A small network was trained on made-up records. Each row is its average activation on records with the value named, seen along a few directions.
Values that are neighbours, or in one group, have similar rows; names and order tell nothing.
(in the rows, 500 means zero)
Strong random noise was added to every row along 2 fixed directions; ignore it. To show where, here is one row again and again, with new noise each time:
[581,503,684,761,607,696,510,509,342,532,346,470]
[553,495,520,666,545,482,499,621,536,518,466,454]
[550,497,655,806,654,656,484,552,347,549,323,473]
[600,504,530,567,452,499,539,575,575,487,533,443]


Values of SAB:
bunul: [278,459,836,658,701,711,367,323,333,679,411,559]
pivu: [488,606,512,274,371,765,576,133,269,447,415,585]
luneg: [365,510,255,533,606,424,456,655,489,468,346,473]
gaka: [490,439,146,472,411,152,535,878,949,465,668,487]
fivi: [680,510,565,322,344,436,580,365,427,485,681,483]
zutef: [431,348,371,621,384,255,377,821,838,630,746,611]
keko: [388,409,713,394,590,456,509,354,497,488,549,529]
sase: [567,588,370,144,313,428,486,442,336,453,483,539]
vusu: [159,516,332,703,868,575,343,478,515,477,296,496]
nor: [761,598,531,354,408,480,641,380,398,405,533,427]
A value of SAB combines one of 2 hidden first parts with one of 5 second parts; all combinations occur once.
gaka and vusu share the first part; gaka and nor share the second. Which value has the first part of nor and the second part of vusu?
> pivu
sase and keko share the first part; sase and luneg share the second. Which value has the first part of luneg and the second part of keko?
> bunul

Values of BOSAZ:
tonid: [679,578,617,459,470,759,561,296,147,418,311,447]
vomu: [651,481,508,568,460,560,564,465,363,520,548,474]
sofu: [649,390,690,582,419,460,525,625,717,479,635,533]
musof: [641,573,297,222,252,424,669,576,594,398,569,466]
vadu: [296,450,422,416,434,315,368,435,549,608,607,557]
ker: [260,530,451,550,780,266,218,558,477,641,454,513]
zim: [470,427,512,397,412,367,575,525,757,445,675,519]
geton: [318,521,339,279,521,330,473,462,861,463,712,463]
med: [711,568,694,238,227,934,702,214,393,297,468,470]
fino: [557,522,339,619,424,441,560,709,580,537,539,481]
A value of BOSAZ combines one of 2 hidden first parts with one of 5 second parts; all combinations occur once.
med and tonid share the first part; med and sofu share the second. Which value has the first part of sofu and the second part of tonid?
> vomu
musof and ker share the first part; musof and fino share the second. Which value has the first part of fino and the second part of ker?
> vadu
